Each row below holds a small network's activations on one input, seen along a few directions.
In each table, some parts of the input vary, and every possible input appears once, in random order.
Descriptions start from the smaller parts, as in this example, which fits no table here: one of 2 separate values, together with either a single point or one of 11 places along a line or (one of 4 places along a line, together with one of 8 places around a ring).
Shared parts are said once, and a part with two or three values counts as separate values.
In the rows, zero is written as 128.

Other details of the inputs shift rows strongly along two fixed directions, in all tables alike. That doesn't count.

Table:
R1: [152 141 131 113 100 125 149  98  98 106 124 105 100]
R2: [124 115 123 128 138 129 122 128 152 128 127 142 150]
R3: [101 126 143 146 130 130 112 157 126 151 135 146 130]
R4: [124 111 120 127 148 122 128 133 142 128 125 131 152]
R5: [122 118 119 121 141 129 123 134 147 128 125 140 144]
R6: [123 123 121 123 141 125 120 135 151 128 125 131 141]
R7: [117 166 185 163 121 165 146 157  93 155 172 149  83]
R8: [126 120 127 129 140 120 129 130 149 126 128 124 147]
R9: [102 184 224 182 129 186 154 180  86 175 191 163  70]
R10: [150 144 128 111  96 130 142  98 102 104 122 111  97]
R11: [118 122 115 143 142 127 119 144 150 142 140 133 150]
R12: [125 118 120 123 139 131 122 129 145 130 124 140 141]
R13: [128  98  76 112 114  94 100 114 137 117 100 117 149]
R14: [148 147 129 114  97 130 142 100 104 106 119 109  96]
R15: [156 140 121 107 102 127 138  96  92 109 114 103  95]
R16: [127 116 119 121 144 125 123 134 139 128 121 133 147]
R17: [123 122 126 127 145 129 125 139 138 132 121 133 142]
R18: [123 114 121 129 148 123 128 134 144 129 122 128 151]
R19: [114 124 133 154 146 138 122 150 143 152 149 153 143]
R20: [119 122 123 125 142 130 123 138 148 130 123 139 143]
R21: [154 148 125 109  93 123 140  93 104 101 119  98  93]
R22: [154 144 119 106 105 121 136 101  99 106 113  94  97]
R23: [127 112 123 129 146 125 128 128 140 130 125 132 147]
R24: [126 118 121 127 146 119 126 131 144 127 124 120 146]
R25: [116 115 115 133 123 114 105 132 128 137 122 137 136]
R26: [125 118 125 129 138 123 132 130 145 126 124 129 148]
R27: [157 139 127 113  96 124 148  89  97 106 120 102  97]
R28: [102 116 126 139 136 119 103 152 142 148 130 139 147]
Description of these inputs: one of 4 places along a line, together with either one of 2 separate values or one of 5 places around a ring.
The inputs of R20 and R12 match in every part but the place on the line of 4. If R18 is changed in the same way as R20 into R12, which row does it become?
Answer: R23
Change only the place on the line of 4 in R27. List by row number the other rows that result.
Answer: R1, R8, R26
Change only the choice among 2 separate values in R13. List by row number the other rows that result.
Answer: R7

Table:
R29: [123 133 129 138 130 134 126 136 132 136 138 134 128]
R30: [123 124 129 127 129 127 120 132 127 132 128 132 131]
R31: [134 125 118 122 134 126 129 125 142 122 123 123 139]
R32: [118 130 136 132 127 126 122 136 126 133 126 130 126]
R33: [105 133 166 146 159 150 131 161 147 150 150 156 136]
R34: [144 123 107 116 127 117 132 111 129 115 115 111 135]
R35: [123 121 122 129 128 127 124 132 132 132 128 135 136]
R36: [128 124 126 126 128 126 121 128 122 130 123 128 127]
R37: [149 130 112 113 113 120 136 103 121 109 114 105 121]
R38: [129 127 135 126 139 130 134 127 130 128 128 128 129]
R39: [127 125 127 135 130 125 125 132 127 133 132 130 129]
R40: [115 125 133 132 132 126 121 141 129 136 129 132 133]
R41: [113 137 167 143 146 148 136 149 133 145 146 147 125]
R42: [127 125 119 134 126 126 126 128 130 131 133 126 133]
R43: [125 122 123 131 130 128 125 132 128 133 126 134 132]
R44: [126 121 121 124 126 122 117 125 132 128 120 130 135]
R45: [153 125 104 105 108 116 136  93 121  99 107 105 122]
R46: [127 127 124 138 130 129 127 132 127 134 133 128 129]
R47: [129 120 114 129 125 117 120 124 138 126 124 127 138]
R48: [115 134 160 139 147 144 136 146 132 142 146 143 128]
R49: [148 190 183 139  74 158 162 109  47 126 153 108  34]
R50: [152 119  97 105 118 112 134  96 124 101 106 107 131]
R51: [118 132 134 129 128 128 122 138 126 133 127 131 124]
R52: [122 122 125 131 128 127 123 131 134 133 126 137 135]
R53: [143 125 112 112 121 122 134 109 131 108 115 117 128]
R54: [125 126 121 131 129 124 121 132 137 131 131 132 134]
R55: [121 129 130 132 129 133 124 136 132 135 132 140 128]
R56: [128 122 129 126 138 130 134 130 138 124 129 133 140]
R57: [124 127 127 125 129 128 118 132 131 131 126 134 130]
R58: [125 121 120 132 129 121 122 132 135 131 132 130 138]
R59: [122 124 126 128 130 122 122 134 124 130 121 125 129]
R60: [136 127 122 122 129 125 134 122 131 122 126 119 134]
What is each input in this table made of?
Answer: one of 4 places along a line, together with either one of 3 separate values or one of 5 places along a line
The inputs of R50 and R53 match in every part but the place on the line of 4. If R39 is changed in the same way as R50 into R53, which row does it become?
Answer: R54
A walk changes only the place on the line of 5. It starts at R29 and steps to R54. List the rest of the walk in order.
Answer: R55, R57, R51
Change only the choice among 3 separate values in R37. List by row number the other rows that result.
Answer: R41, R45

Table:
R61: [ 84 134 205 184 158 174 147 180 160 174 192 198 147]
R62: [ 93 109 139 130 173 118 108 176 208 137 126 156 186]
R63: [135  87  46 109 163 113  97 121 219 116 110 130 211]
R64: [182 127  44  84  88  67 140  55 124  68  79  38 128]
R65: [158 172 187 136  91 172 171 105  56 131 162 144  57]
R66: [ 82 131 214 191 176 156 149 186 143 177 179 163 147]
R67: [180 120  54  49  94  87 118  54 131  64  65  59 113]
R68: [132 183 222 124  78 155 170 105  55 116 148 119  36]
R69: [183 113  50  46  87  93 134  46  98  50  52  71 107]
R70: [ 75 100 100 180 143 122  62 177 166 183 149 190 157]
R71: [149 209 192 146  72 174 171 116  74 114 171 116  37]
R72: [142 171 212 120 101 162 158 115  44 120 140 136  53]
R73: [196  92  49  84  99  77 137  44  93  74  71  58 132]
R74: [ 98 195 209 152  52 161 115 156  24 167 143 137  22]
R75: [ 72  96 106 168 151 101  75 198 140 183 152 152 173]
R76: [105 110 120 146 204 127 115 172 193 162 138 136 195]
R77: [103  89 115 148 208 133 126 173 175 154 127 153 193]
R78: [135  68  40 106 166 114 114 123 201 115 100 151 211]
What is each input in this table made of?
Answer: one of 3 separate values, together with either a single point or one of 5 places around a ring
The inputs of R63 and R67 match in every part but the choice among 3 separate values. If R70 is changed in the same way as R63 into R67, which row does it become?
Answer: R74
